These are the activations of a small neural network, seen along a few directions. Each row is one input.
Each table varies a few parts of the input and shows all the possible inputs, shuffled.
A made-up example of a description, with smaller parts first: values(3) and (point or ring(9) or (line(6) and ring(8))).
Shared parts are said once, and a part with two or three values counts as separate values.
(in the rows, 128 means zero)

Other details of the inputs vary at random and push rows far along two fixed directions, the same in every table; ignore that.

Table:
R1: [128  97 101 193 119 104  96  86 159 119 152 128 154]
R2: [153 117 147 151 136 206 176 100 157 158 119 111  75]
R3: [173  71 108 159 170 163  96 103 138 139 159 153 138]
R4: [137 115 125  50 135 113 113 145 120 100 153 174 171]
R5: [121  95 115 167 109 109  61  97 175 114 151 124 141]
R6: [119 133 145 174 140 161 150 131 147 176  98  94  50]
R7: [172  77 111 162  95 173  93 123 108 131 226  97 152]
R8: [ 94 165 144 100 101 140 201 136 100 100  63 115 126]
R9: [150 145 153 157 163 210 159 104 153 141 128 118  62]
R10: [111 122 106 111 124  81 134 129  91  84 118 148 197]
R11: [130  87 119 155 122  88  61 130 174 165 155 128 122]
R12: [120 114 109  98 137  59 135 162  89 135 122 152 179]
R13: [ 99 167 151  95  52 140 189 196  66 138 134  69 117]
R14: [129 147 117  89 153  55 102 164  86 123 117 161 158]
R15: [103 157 148  87 114 119 201 169  98 151  66 120 106]
R16: [125  78 103 166 124  92  83 129 169 164 160 132 127]
R17: [116 159 165 149 108 139 121 124 183 187 105  88  58]
R18: [177 107 122 138 163 139  68  93 160 139 172 142 129]
R19: [148 113 120 161 146  82  53 119 159 169 146 123 120]
R20: [122 133 115  99 162  69 110 169  79 121 118 163 161]
R21: [158 140 119  68 170 114 117 136  89  94 143 180 167]
R22: [ 97 206 153  97 118 131 175 135 104  86  71 119 110]
R23: [112 141 144 192  44 191 150 122 123 124 157  38  96]
R24: [ 95 120 103  94 106  83 121 138 114  77 129 155 186]
R25: [131 124 145 139 121 200 169 108 185 148 142 115  69]
R26: [149 108 112  77 154 116 149 135  92 105 146 171 187]
R27: [135 107 108 197 153 122  72  93 137 106 142 131 139]
R28: [146 135 130  48 142 112 101 135 113 108 147 172 175]
R29: [123 110 108  96 148  75 120 173  80 132 106 161 170]
R30: [ 86 201 163  77  91 129 158 134 128 100  76 112 119]
R31: [127 161 150  67 153 185 201 146  92 110  97 141 102]
R32: [114 140 144 176 111 136 169 124 174 185 113  95  67]
R33: [143 134 146 153 129 191 182  97 174 154 138 115  77]
R34: [133  89 101 191 148 129  76  93 132 111 138 127 138]
R35: [136  84 101 194 139 128  82  97 138 118 130 129 148]
R36: [ 95 207 158  83 107 126 163 134 120  95  73 109 114]
Each input here is: values(3) and (point or ring(11)).
- The inputs of R20 and R9 match in every part but the values(3) part. If R6 is changed in the same way as R20 into R9, which row does it become? => R31
- Which other rows does R25 become when the values(3) part takes its other values? List them by row number. => R16, R24
- Which other rows does R24 become when the ring(11) part takes its other values? List them by row number. => R1, R5, R8, R10, R22, R27, R30, R34, R35, R36
- Which other rows does R5 become when the values(3) part takes its other values? List them by row number. => R4, R11

Table:
R37: [147  80  78 111 160  50  51 124  90  84 160 189 231]
R38: [144 109 130 187 149 156 119 100 166 161 126 115  86]
R39: [159  87 119 175 138 158 103 106 148 153 166 119 117]
R40: [186  24  68 185 160  93   8  95 131 130 222 161 198]
R41: [125 129 136 181 128 164 131  92 169 134 116 105  88]
R42: [120 152 140  94 115 154 169 142 102 108 122 123 130]
R43: [112 152 124  69 140  98 149 152  81  88 100 160 169]
R44: [110 157 130  52 121  96 138 152  96  86 113 157 171]
R45: [133 137 145 164 122 161 122  98 177 148 130 104  82]
R46: [145 118 137 170 135 155 107 102 177 162 141 111  82]
R47: [140 129 148 167 134 169 129 108 179 172 127 104  65]
R48: [134 122 137 173 110 184 137  98 159 132 144  95  94]
R49: [ 71 184 147 105  91 100 186 166 100 122  62 102 114]
R50: [ 75 190 157  82  79  96 175 174 112 131  77  98 110]
R51: [150  91 116 183 159 133 102 104 158 161 140 132 108]
R52: [135 127 140 184 139 169 136  99 169 156 115 104  69]
R53: [108 181 158  82 118 146 175 145 126 120  95 122 102]
R54: [156  73  78 102 143  71  57 130  80  83 188 179 237]
R55: [114 169 153  68 131 132 182 161 117 138  95 136 105]
R56: [ 92 149 121  70  82  76 155 185  59  96 116 128 183]
R57: [133 127 126  86 133 130 158 154  93 123 134 144 147]
- What is each input in this table made of? => values(3) and (point or line(6))
- The inputs of R44 and R48 match in every part but the values(3) part. If R45 is changed in the same way as R44 into R48, which row does it become? => R54
- Which other rows agree with R49 in the values(3) part? List them by row number. => R37, R38, R41, R43, R51, R52

Table:
R58: [127 138 139 137 132 129 124 118 156 148 118 118  97]
R59: [132 132 141 132 130 138 124 127 154 152 124 121  96]
R60: [134 139 135 145 133 157 134 110 143 124 129 118 108]
R61: [146  92  93 137 139  86  62 105 117  97 163 158 199]
R62: [100 180 144  40 127  88 171 164  92 100  80 155 151]
R63: [138 128 136 140 142 165 135 114 137 132 128 127 101]
R64: [120 128 130 156 113 135 130 129 138 140 118 106 103]
R65: [133 128 138 142 121 134 139 138 142 164 139 112 100]
R66: [132 125 136 149 117 137 138 139 131 164 133 105 104]
R67: [116 136 131 153 109 141 131 111 147 121 125 106 111]
R68: [119 141 136 147 127 122 125 125 152 150 119 114  98]
R69: [139 133 136 141 131 166 134 118 141 128 136 120 106]
R70: [115 134 128 161 115 125 130 121 140 137 112 103 105]
R71: [125 128 135 149 119 135 132 137 134 160 129 104 103]
R72: [147 121 136 140 137 168 148 119 129 141 141 123 104]
R73: [ 93 173 138  48 102 106 172 165  79  77  95 140 160]
R74: [131 136 138 143 115 157 127 110 143 124 129 109 113]
R75: [127 139 134 146 116 153 130 106 144 124 128 108 114]
R76: [137  92  93 147 145  58  57 126 114 124 148 156 188]
R77: [114 136 129 166 115 123 132 116 143 132 106 107 108]
R78: [116 126 135 154 109 147 132 124 141 132 127 105 113]
R79: [122 138 140 144 125 126 123 129 151 151 120 114  97]
R80: [160  77 100 118 146  79  69 135 117 139 177 162 179]
R81: [146  83  91 127 162  79  65 116 126 119 152 176 183]
R82: [112 175 142  41 126 122 175 164  75  80  99 151 157]
R83: [114 129 138 156 108 142 129 119 142 128 122 103 113]
R84: [109 134 134 164 111 135 134 111 146 123 115 107 118]
R85: [135  89  89 144 132  74  62 110 121  94 161 156 197]
R86: [147 126 136 140 126 168 147 122 133 137 149 116 109]
R87: [147 118 134 137 142 162 150 122 139 147 134 124 105]
R88: [130 123 132 147 103 153 144 124 137 134 145 105 112]
R89: [ 92 161 137  51 101 111 182 176  69  93 104 133 165]
R90: [111 169 141  38 142 116 180 164  81  89  83 159 152]
R91: [133 133 134 148 150 148 140 105 153 129 109 129 107]
R92: [141 129 135 139 129 167 141 120 136 133 144 115 108]
R93: [134 129 134 140 112 163 137 116 137 133 143 106 114]
R94: [141  82  90 135 129  87  61 123 115 102 172 155 191]
R95: [140 118 134 135 134 154 147 125 145 155 132 128 103]
R96: [122 124 129 154 111 136 137 131 133 146 127 101 105]
R97: [134 128 140 130 128 139 131 128 150 158 133 115  98]
R98: [129 121 130 155 108 138 143 133 130 150 131 102 106]
R99: [124 119 135 153 104 150 145 128 133 141 140 102 116]
R100: [132 136 135 150 145 154 138 101 142 124 116 129 106]
R101: [138  94  95 139 149  55  57 124 126 123 154 164 184]
R102: [121 135 138 152 121 128 122 131 140 151 114 107 102]
R103: [141 121 134 136 145 160 144 120 142 143 130 122 104]
R104: [126 130 137 141 123 133 132 135 145 160 134 111  99]
R105: [115 164 138  37 134 129 187 167  65  94 105 155 153]
R106: [ 98 165 134  45 100 113 182 172  73  87 109 137 161]
R107: [ 85 172 136  56 105 100 176 167  75  83  89 136 165]
R108: [118 139 134 155 123 124 125 127 141 151 113 106 103]
R109: [108 173 137  40 144 112 183 161  81  89  82 159 154]
R110: [152  85  94 128 136  99  60 119 112 105 175 156 193]
R111: [161  78  94 127 131 102  74 123 105 115 187 153 196]
R112: [113 166 138  36 142 121 182 169  80  93  89 161 152]
R113: [153  86  92 131 165  93  65 110 109 105 162 171 184]
R114: [124 135 138 142 125 131 125 134 150 154 126 116  97]
R115: [130 135 144 134 130 133 122 122 156 149 119 119  96]
R116: [134 121 133 134 136 153 141 122 149 151 128 127 102]
R117: [123 133 136 150 121 134 125 136 139 155 120 109 101]
R118: [149  80  95 124 160  82  62 120 125 119 153 176 181]
R119: [118 131 132 158 113 129 127 124 139 137 113 104 103]
R120: [125 133 134 146 141 140 137 107 159 137 106 134 105]
R121: [136 131 138 142 142 160 133 109 138 128 123 125 101]
R122: [133 141 136 150 134 154 136 105 147 120 124 122 111]
R123: [151  78  93 122 160  88  65 125 124 123 159 178 181]
- What is each input in this table made of? => line(6) and ring(11)
- The inputs of R72 and R113 match in every part but the line(6) part. If R87 is changed in the same way as R72 into R113, which row does it become? => R109
- The inputs of R101 and R79 match in every part but the line(6) part. If R76 is changed in the same way as R101 into R79, which row does it become? => R102
- A walk changes only the ring(11) part. It starts at R92 and steps to R105. List the rest of the walk in order. => R103, R116, R97, R104, R71, R96, R89, R106, R93

Table:
R124: [147  70 112 226 130 143  94  89 177 159 173 105 116]
R125: [121 123 107  60 125  81 122 144  99  96 132 164 182]
R126: [150  84 117 229 134 125  82  87 171 180 159  97 117]
R127: [150  85 121 207 134 119  55 104 179 189 159  97  93]
R128: [ 81 210 183 104 107 213 226 133 140 118  63  86  45]
R129: [173 108 114  34 205 144 145 142  67  91 132 211 184]
R130: [138 129 109  71 126  96 115 137  74  76 125 160 192]
R131: [173  92 114 213 127 151  81  69 173 149 179 105 111]
R132: [ 86 224 183 118 106 184 237 143 144 137  63  94  41]
R133: [ 88 204 182 108  93 192 247 163 127 141  81  72  36]
R134: [ 87 230 188 118 110 173 228 138 140 145  58  75  45]
R135: [114 124 119  76 127  59 115 158  93 124 113 153 191]
R136: [ 82 217 182 117 109 194 225 142 142 128  45  95  39]
R137: [ 99 222 197  90  94 202 218 133 156 131  72  87  45]
R138: [131 122 120  63 114  92 118 149  93 103 136 159 200]
R139: [131 139 120  72 137 104 102 140  80  73 130 166 193]
R140: [ 84 197 186  94  90 187 230 164 144 149  71  77  31]
R141: [118 121 109  66 128  70 124 151 100  92 124 164 178]
R142: [ 81 197 179 120  93 195 243 150 133 141  42  88  49]
R143: [141 133 115  68 122  92 118 164  64  98 158 152 191]
R144: [114 113 111  65 120  88 125 152  98 106 135 161 195]
R145: [124 128 105  85 130  70 122 176  70 111 140 165 180]
R146: [121 128 106  72 128  61 119 153  99 105 115 174 176]
R147: [137 124 115  68 125 101 104 162  62  89 140 154 188]
R148: [119 120 106  78 124  91 140 152  79  98 146 157 203]
R149: [152  88 116 209 136 113  64  80 190 176 146 104  98]
R150: [169  87 119 197 123 146  67  72 190 156 169 110 105]
R151: [149  71 106 220 139 145  77  78 177 140 152 109 100]
R152: [ 79 208 185 110 110 202 229 140 142 115  54  86  41]
R153: [145  95 119 210 143 130  60  88 201 164 155 126  97]
R154: [ 88 206 173 116  98 188 239 140 135 131  39  90  36]
R155: [ 83 217 186 111 107 192 243 142 145 124  72  84  43]
R156: [156  93 111 225 140 117  78  77 173 169 156  99 104]
R157: [116 145 122  73 142  59  99 150 103 111 115 159 180]
R158: [120 120 105  83 133  79 109 175  67 102 122 167 178]
R159: [118 123 107  90 127  72 137 161  78 107 128 170 198]
R160: [135 107 137 182 115 173 108 107 185 175 155  89  65]
R161: [125 133 112  86 134  60 114 170  67 120 135 146 182]
R162: [114 110 106  78 127 101 126 149  77  89 127 159 200]
R163: [132 119 114  76 121 104 119 146  72  86 128 157 205]
R164: [115 134 117  61 136  89 109 146 106  93 137 169 183]
R165: [149  71 111 209 134 163  65  95 164 156 173 102  99]
R166: [121 131 108  84 139  64 113 145  74  97 102 153 183]
R167: [143  86 122 204 143 138  64  85 202 152 165 117 100]
R168: [103 229 193 103  97 208 235 132 138 124  80  82  50]
R169: [ 92 214 174 118  96 178 251 140 137 140  57  89  38]
R170: [211  69 117 184 207 201 108  70 171 167 189 154  99]
R171: [167  83 118 217 121 158  86  79 171 159 181 102 124]
R172: [120 125 112  83 137  70 101 169  64 111 117 147 180]
R173: [120 124 111  70 127  67 108 177  89 119 129 169 172]
R174: [142  65 117 209 127 139  79  91 194 166 163 110 110]
R175: [145  73 115 215 127 131  76  94 193 178 153 120 107]
R176: [120 120 101  72 132  94 122 140  78  79 124 162 187]
R177: [114 121 113  88 134  71 116 155  71 107 105 152 197]
R178: [154  79 107 221 136 136  89  79 179 148 171 108 103]
R179: [125 125 106  70 127  89 125 167  69 101 157 155 186]
R180: [157  83 104 214 133 147  88  73 178 152 179 107 107]
R181: [145  98 120 223 152 133  53  80 177 157 142 105 104]
R182: [205  64 123 167 202 196  94  73 188 175 178 157  93]
R183: [167  84 125 194 121 152  58  96 179 169 182 103 100]
R184: [116 113 108  76 133  87 113 172  68  89 131 157 180]
R185: [150  95 115 213 144 154  76  77 184 148 183 113 109]
R186: [111 107 109  83 130  89 128 157  78  86 119 160 197]
- The inputs of R174 and R124 match in every part but one. If R173 is changed in the same way as R174 into R124, which row does it become? => R145
- The inputs of R150 and R130 match in every part but one. If R164 is changed in the same way as R150 into R130, which row does it become? => R128
- What is each input in this table made of? => values(3) and (point or (line(4) and line(5)))
- A walk changes only the line(5) part. It starts at R147 and steps to R165. List the rest of the walk in order. => R184, R158, R172
- Which other rows does R152 become when the values(3) part takes its other values? List them by row number. => R155, R167
